Here are a small network's activations along a few directions, averaged over the inputs that share one value of a field.
Values that are neighbours, or in one group, have similar rows; names and order tell nothing.

Other fields shift rows strongly along one fixed direction, in all tables alike. That doesn't count.

Field SATAP:
gonim: [-1.39 -1.93 -0.47 -3.59 -1.86 -0.09 -0.31  1.57  1.34  1.39 -0.77 -0.80
 -1.44]
zonom: [ 2.26 -0.34 -1.48 -0.54  0.80 -0.78  0.80  0.45 -1.02 -0.13  1.28 -2.02
  0.06]
tur: [ 0.26  1.41  0.33  2.01  0.47 -1.36  1.97 -1.82  0.02  0.61 -0.33  1.08
  2.84]
mabep: [-1.06 -2.17 -0.79 -4.87 -0.80 -0.26 -1.51 -0.17 -0.24  1.51  0.06 -1.59
 -1.79]
dak: [-0.06 -1.85  0.12 -0.38 -0.80  1.35 -0.95  2.52  1.74  0.40 -1.80 -0.38
 -0.22]
gapup: [-4.38  1.50  0.50 -6.85  0.80 -0.60 -4.32 -0.69  0.28  4.40  0.59  0.20
 -0.37]
nem: [-4.33  0.49 -0.48 -4.78  0.06  1.65 -1.00 -3.38 -0.79  2.37  0.62  0.81
  0.07]
zuki: [ 1.95 -0.28  0.77  2.47 -0.35  2.52 -0.95  1.92  0.93  0.04 -0.84  0.84
 -1.26]
rigiz: [ 0.57  1.49 -0.56 -2.92  1.31 -1.22 -0.15  0.51 -1.27  0.54  0.53 -0.71
 -0.93]
lole: [ 2.75 -0.40  1.95  7.36  0.19  1.19  1.92  0.73  0.09 -2.71  0.20  0.83
 -0.46]
niva: [-2.27  0.43  0.77 -0.72 -1.52  2.20 -1.26 -0.61 -1.60 -0.70  1.14  1.19
 -1.19]
kanov: [ 5.12  2.18 -0.24  8.17  1.50 -3.90  3.12  0.72  0.86 -4.80 -1.29 -0.84
  3.17]
kivuk: [ 0.58 -0.54 -0.41  4.65  0.20 -0.69  2.64 -1.74 -0.33 -2.94  0.63  1.40
  1.52]
The values of SATAP form a ring.
A walk along SATAP starts at niva and steps to its neighbour kivuk. Put zonom, mabep, dak, lole in the order it reaches them.
> zonom, mabep, dak, lole
Which values are neighbours of gapup? Give them in the order they are listed.
> tur, kanov

Field SEP:
rasi: [-2.53 -1.70  0.54 -5.83 -2.07  3.95 -3.61  2.25  0.92  3.90 -0.90  0.69
 -3.62]
vis: [ 5.03  0.89 -0.34  9.06  0.11 -5.77  5.78 -1.31  2.18 -4.66 -2.32 -0.01
  6.27]
pubuz: [-0.60  1.13  0.92  2.50  0.13  1.71 -1.06 -0.10  0.78 -1.18  0.26  2.28
  0.48]
sitof: [ 1.52  2.72 -0.38  0.07  1.88 -2.09  0.36  0.24  0.15  0.83 -0.53 -1.30
  2.54]
simaz: [ 0.38  0.54  0.49  3.16 -0.09  0.74  2.10 -2.35 -1.67 -2.09  0.68  0.45
  1.08]
nogup: [ 0.09  2.08 -0.63 -3.41  2.97 -0.85 -2.50 -0.33 -0.98  1.54  0.72 -1.28
 -1.42]
loku: [-2.52 -0.24  1.28 -1.10 -0.53  2.88 -2.38  1.46  0.40  1.74 -0.47  1.13
 -2.35]
lem: [ 3.74  0.18 -0.41  3.90  0.99 -2.64  1.66  1.40 -0.84 -3.17  0.36 -0.84
  0.18]
ginod: [-2.60 -0.48 -1.95 -2.36 -0.26  0.95  1.50 -2.29 -1.14  0.56  0.82  0.86
  0.00]
gor: [-1.51  0.80  1.68  0.91  0.11  1.59 -1.16 -1.45 -1.47  0.74  1.73  1.09
 -0.96]
gar: [-1.61 -1.27 -0.07 -2.37 -0.33 -2.26  1.46 -2.25  0.61  0.76  0.17  0.53
  1.91]
gis: [-0.91 -3.68 -0.95 -3.80 -1.91  2.23 -2.42  2.37  0.50  2.41 -0.57 -1.92
 -2.68]
bas: [ 1.52 -0.98 -0.18 -0.72 -1.01 -0.44  0.28  2.35  0.56 -1.37  0.06 -1.68
 -1.42]
The values of SEP form a ring.
A walk along SEP starts at gar and steps to its neighbour ginod. Put vis, loku, lem, bas in the order it reaches them.
> loku, bas, lem, vis
Which values are neighbours of gor? Give them in the order they are listed.
> pubuz, simaz

Field ZUVUP:
mav: [-0.87  1.35  0.65  1.20  0.66 -0.46  0.68 -1.33 -0.43  0.26  0.41  1.02
  0.99]
gogo: [-1.71  1.02 -0.59 -3.81  0.09  0.97 -3.04  1.49 -0.95  1.78  0.41 -0.78
 -1.95]
vozuk: [-1.37 -1.37  0.38 -2.99 -1.28  2.95 -1.63  0.92 -0.31  1.83  0.22  0.01
 -2.35]
kud: [ 7.00 -1.19  0.50  9.79  0.17 -4.10  5.38  1.10  2.52 -5.03 -1.50 -0.75
  4.22]
kolig: [ 1.03 -1.51  0.18  4.14 -1.05  1.21  1.66  0.05  0.75 -1.51 -0.74  0.63
  0.61]
rovi: [ 1.74  0.53  1.02  5.82 -0.22 -0.42  2.28 -0.49  0.85 -3.24 -0.37  1.79
  1.80]
moni: [-2.25 -0.41 -0.76 -4.54 -0.86 -0.94 -0.85 -0.58 -0.14  1.30 -0.18 -0.79
 -0.39]
sib: [-1.73  1.39 -0.37 -2.69  1.10 -0.18 -1.28 -2.28 -1.48  1.94  0.95  0.06
  0.45]
git: [-0.54  0.73 -0.95 -1.56  0.97 -0.96  0.89 -1.54 -0.88 -0.27  0.86 -0.30
  0.72]
lela: [-1.36  0.26 -0.75 -4.95  0.55  0.82 -2.44  1.03  0.13  2.81 -0.54 -0.81
 -1.64]
mopa: [ 0.06 -0.80  0.70 -0.42 -0.13  1.13 -1.65  1.63 -0.06  0.13  0.48 -0.09
 -2.46]
The values of ZUVUP form a ring.
A walk along ZUVUP starts at lela and steps to its neighbour gogo. Put mav, vozuk, kolig, git in the order it reaches them.
> vozuk, kolig, mav, git
What is the length, in steps, of the shortest route from kud to mopa?
> 3
